These are the activations of a small neural network, seen along a few directions. Each row is one input.
Each table varies a few parts of the input and shows all the possible inputs, shuffled.
Descriptions start from the smaller parts, as in this example, which fits no table here: one of 2 separate values, together with either a single point or one of 9 places along a line or (one of 5 places around a ring, together with one of 6 places along a line).
Shared parts are said once, and a part with two or three values counts as separate values.

Other details of the inputs shift rows strongly along two fixed directions, in all tables alike. That doesn't count.

Table:
R1: [-37 -13 -43 -17  35 -12 -32 -14  -4  18  12  16]
R2: [ 18  29  41  16   5   8  12   5  19 -24 -10  -5]
R3: [ -4 -22 -26  -2  35 -12  -9   3   1   0  16  16]
R4: [-38 -14 -64  -8  44 -37 -30 -23  -4   1   9  18]
R5: [ 20  20  43  10   7  16  18  16  14 -22   7  -1]
R6: [14 31 48  5  6 28  2 15  6 -7 -8  1]
R7: [-40  -8 -48 -12  38 -36 -35 -22  -3   9  -2  23]
R8: [-36  -4 -33 -16  40  -6 -29 -10  -1  16  10  18]
R9: [ 26 -55 -41  -5 -74 -15  -9  10 -23  35 -32 -23]
R10: [ 13 -11  13  -3 -69  15  20  -1 -15  12  -7 -29]
R11: [ 17  24  45   7   4  16  12  12  15 -19   4   0]
R12: [  8  36  28  12   4  11  33   5   8 -30   7 -12]
R13: [ 11 -49 -32  -2 -58  -6  20  -2 -30  23   7 -21]
R14: [ 32 -15  23   1 -64  19  10   0 -14  12 -18 -20]
R15: [ 14  34  48  13   2   5   4   3  17 -16 -17  -1]
R16: [  1  31  40   4   1  17  23  10   9 -19  17 -12]
R17: [  5 -47 -49  -6 -91 -13  -1  10 -31  34 -23 -30]
R18: [  1  15  19   4  42   3  -5   8  16 -17  15  15]
R19: [-37 -13 -47 -16  47 -21 -29 -14   1  10  24  18]
R20: [ 22  19  33  16  11  18  31  10  17 -28  -1   0]
R21: [ 10  -6  18  -4 -64  24  16   4 -21  18 -18 -26]
R22: [ 15  30  47   4   4  25   4  10  11 -10  -5   2]
R23: [ 26 -62 -30  -6 -78  -4  -6 -13 -28  34 -16 -15]
R24: [-13  24  -7   6  55  -1  16  -1  13 -23  23  14]
R25: [ -9 -23 -45   0  46 -21 -20 -10   8  -2   5  22]
R26: [-35  -6 -37 -12  32 -29 -30 -19  -4  18  -7  25]
R27: [ -6  24  19   5  36  -7 -16  -3  16  -1 -10  21]
R28: [  2  30  37   6   3  16  28  13   8 -20  19 -12]
Description of these inputs: one of 2 separate values, together with either a single point or one of 5 places along a line or one of 8 places along a line.
- The inputs of R13 and R3 match in every part but the choice among 2 separate values. If R8 is changed in the same way as R13 into R3, which row does it become? => R22

Table:
R29: [ 29 -23  -6  12 -44  -4  20   0 -10   0 -19 -15]
R30: [ -5 -12 -20  -7 -42  -8   2   4 -19  17  -7 -17]
R31: [ 12  30  38   5  33   9 -27   4  21  -8 -19  18]
R32: [ -3 -21 -11  -6 -47   7  11 -14 -24  13   3 -15]
R33: [ -5 -13 -21  -1 -43 -14   7  -9 -15  11 -10 -20]
R34: [ -5  70  64  10  17  19  33   7  25 -41   8 -10]
R35: [  0 -63 -64 -10   0 -18 -28  -3  -9  26   6   8]
R36: [ 10  36  46  13  46  15  17   7  21 -30  20  14]
R37: [-32  36  10  -8  63  10  -6   3  11 -14  27  15]
R38: [  2 -65 -61 -10   1 -21 -23 -16 -17  29  12  11]
R39: [-59   4 -60 -20  94 -19 -45  -1   8  12  30  35]
R40: [ -1 -16   5 -10 -52  -2 -21 -10 -14  35 -37  -4]
R41: [ 58  13  67  20 -82  30  50  30  -1 -20 -23 -37]
R42: [ -1  26  12  11  56  -3   9  -2  23 -28  10  19]
- What do these inputs look like to the network? => one of 2 separate values, together with either a single point or one of 6 places around a ring
- The inputs of R30 and R41 match in every part but the choice among 2 separate values. If R39 is changed in the same way as R30 into R41, which row does it become? => R35
- Change only the choice among 2 separate values in R38. List by row number the other rows that result. => R37
